A small network was shown many inputs. Here are its activations along a few directions, one row for each input.
In each table, some parts of the input vary, and every possible input appears once, in random order.
Descriptions start from the smaller parts, as in this example, which fits no table here: one of 8 places around a ring, together with either a single point or one of 11 places along a line or (one of 2 separate values, together with one of 6 places along a line).
Shared parts are said once, and a part with two or three values counts as separate values.

Other details of the inputs shift rows strongly along two fixed directions, in all tables alike. That doesn't count.

Table:
R1: [-30  14  12  -3   4   9  10   5 -23  15  29  12  11  24]
R2: [-26  28  25  -9  38 -12  -5  -4   4  14 -13  25 -10   5]
R3: [  0 -36   1  -1 -25  27  -5  -8 -13  -1 -22 -39   1   7]
R4: [-16  31  14  -1  38 -12  11   9   3   3  16  37 -14   1]
R5: [ 38 -69 -11   9 -51  29  -6 -13 -15 -29 -19 -74  -7 -17]
R6: [ 66 -43 -47  18 -53   5 -16 -24  21 -25  -6 -49  24 -14]
R7: [ 23  25  19   5  21 -25  -4 -14   4 -14   0   9 -27 -13]
R8: [ 62 -30  -1  14 -11  -9  -2 -11  13 -37 -16 -37 -36 -29]
R9: [ 19 -26 -35   8 -47   3  -9  21  -3   1 -15 -34  45   8]
R10: [-32  36  17 -15  24 -11  33  15  -5  15   5  45 -13  11]
R11: [ 13  19   0   5  28 -19   4 -21  14  -9  14  19 -38 -19]
R12: [ 42 -65 -19  17 -37  26 -24 -24   4 -27   3 -63 -20 -15]
R13: [-36 -48  -2  -9 -37  51  11  29 -29  11   5 -28  27  32]
R14: [-20  56 -15 -10  12 -22   1   5  12  35  18  55  30   0]
R15: [-14 -28  18  -1 -36  31  13  33 -38   4  12 -31  35  38]
R16: [-22  26   8 -12  29 -10  27   7   0   7   0  37 -20  -4]
R17: [ 24  35 -25 -10   4 -32   2 -10  26   8 -24  30   1 -38]
R18: [-14 -35  10   8 -35  38  12  38 -31   3  27 -24  32  42]
R19: [-15  45 -26 -12   6 -34  10   6  13  21 -19  40  15  -5]
R20: [ 55   5   4   2   6 -30   2 -36  13 -31 -29 -14 -54 -42]
R21: [-17 -28  13  -2 -25  31  11  31 -36   4  11 -27  33  30]
R22: [ 45  -2   7  13  23 -21 -32 -43  25 -24 -27 -18 -45 -35]
R23: [ 30  39 -18   1  13 -34 -15  -7  28   4  -8  31   8 -32]
R24: [-46 -19  10 -15 -23  36   8  20 -33  17   2 -13  27  32]
R25: [ 20   2   8   7  -7  -6  -1 -19  -7  -9  13 -13 -17  -1]
R26: [  8  21  15   4  31 -22 -11 -19  10 -12  -2  13 -28 -23]
R27: [-23  47 -17 -19  14 -22  23   9  18  20 -10  55  31   7]
R28: [-28   4  13  -6  12  10  21  31 -14   9  14  16  10  19]
R29: [-32 -43  -1   6 -30  47  -3  13 -20  18  23 -27  26  41]
R30: [ 47 -15  -4  12  17 -14 -27 -31  28 -33 -15 -18 -48 -41]
R31: [ -4  42 -13 -11  19 -28  10   9  25  10  -9  45  31   1]
R32: [-16  49 -11  -7  21 -24   7  11  20  16   6  54  38  13]
R33: [-42 -30  17  -5 -27  40   9  37 -38  13  16 -23  44  39]
R34: [-43  30  21 -11  43  -5   6  12   8  21  -4  40  -7  13]
R35: [-25  26 -29   0 -16 -11  -1  13  -1  28  15  21  42  23]
R36: [-24  18  16   0  36  -4  -6   0  11  11   2  29 -13   8]
R37: [-28  39  16  -4  26 -12  19   4  -2  16  30  44 -12  16]
R38: [-49 -40   2  -8 -34  49  25  39 -34  16  15 -16  34  37]
R39: [ 49 -13  -3  17  18 -19 -17 -29  28 -36 -10 -15 -49 -45]
R40: [-46  26  14 -16  34  -2  15   4   5  24  -9  42 -13  10]
R41: [-39 -27  10  -3 -14  34  15  38 -23  10  17  -9  29  30]
R42: [ 52  -4  -3   3   8 -23   0 -35  12 -31 -29 -19 -51 -46]
R43: [  4  17   8   3  25 -14 -19 -38  14   1  -4   5 -32 -12]
R44: [-26 -34   6  -4 -15  34   0  28 -17   5   7 -19  21  25]
R45: [-30 -33   5   4 -35  40   1  12 -34  11  30 -30  31  33]
R46: [ 43  -4   6   3  20 -23 -25 -35  21 -29 -30 -19 -45 -43]
R47: [ 16  26  14   4  32 -23  -4 -15   5 -13   0  14 -27 -18]
R48: [-18  53  -7 -15  17 -24   6  23  12  30  -2  53  35  -4]
R49: [ 40 -64 -12  16 -45  29 -30 -28  -9 -25   0 -74  -9  -9]
R50: [ 43 -67  -5  17 -42  30 -33 -14 -11 -30  -9 -75  -1  -8]
R51: [-41  26  10  -4  28  -4  10   1   2  16  29  38 -10   9]
R52: [ 61  16 -37  16   0 -47 -27 -26  37 -21 -27  -5 -14 -42]
Description of these inputs: one of 4 places along a line, together with either one of 3 separate values or (one of 2 separate values, together with one of 5 places along a line).
Changing only the place on the line of 4 turns R27 into R6. The same change can be made to R13. Which row results? -> R12
Changing only the place on the line of 4 turns R42 into R21. The same change can be made to R38. Which row results? -> R41
List by row number the other rows that have the place on the line of 4 in common with R26. -> R4, R7, R18, R22, R23, R30, R32, R36, R39, R47, R50, R52
Change only the choice among 2 separate values in R5. List by row number the other rows that result. -> R38
Change only the choice among 2 separate values in R33. List by row number the other rows that result. -> R41
Change only the choice among 3 separate values in R31. List by row number the other rows that result. -> R9, R48

Table:
R53: [-36  19   1   6 -13  11 -11  -2 -20  32  34   9  44  42]
R54: [-16  13  46   0  56  -7   4 -14   7 -12  -6  17 -51   8]
R55: [ -3  24  -1  -7  12 -14  10   9   9  10 -14  24   0  -9]
R56: [ 47 -61 -26   6 -46  24 -13 -11   6 -24 -26 -57   9 -22]
R57: [ 16  35   3 -10  23 -32  10  -6  14  -4 -19  34 -18 -23]
R58: [  0  31  -2 -14  27 -23   6  -4  21  10 -18  34  -9 -17]
R59: [-19   1  26  -5  29   5  15 -24  -7  -6  12   8 -62  -6]
R60: [ -1  24  -7  -5  14 -23   6   6  12   6 -18  21 -11 -12]
R61: [  1 -85  27  11 -42  63 -17  15 -50 -19  13 -85  -1  11]
R62: [-17   7  -2  -6  -9   1  16  25 -13  10  -4  11  18  13]
R63: [  6  23  -3  -7  13 -26  16   2   6  -8 -14  17  -6 -13]
R64: [ 79 -42 -19  10 -34  -4   0 -19  12 -42 -30 -55 -14 -40]
R65: [ 22  42  -6   9  27 -35 -29 -38  27  -3  15  21 -20 -18]
R66: [ 13  35  -4  13  26 -30 -22 -27  30  -3  25  29 -15 -16]
R67: [-72  -6  -3 -16 -21  36  17  45 -28  34   9  14  62  48]
R68: [-80  -7   1 -17 -26  37  23  59 -35  44  15  14  71  61]
R69: [ 60 -54 -30  35 -37  18 -32 -16   9 -26  25 -55   4 -10]
What do these inputs look like to the network? -> either one of 3 separate values or one of 4 places along a line or (one of 2 separate values, together with one of 5 places along a line)
List by row number the other inputs of the same sort as R55. -> R56, R57, R58, R60, R62, R63, R64, R67, R68
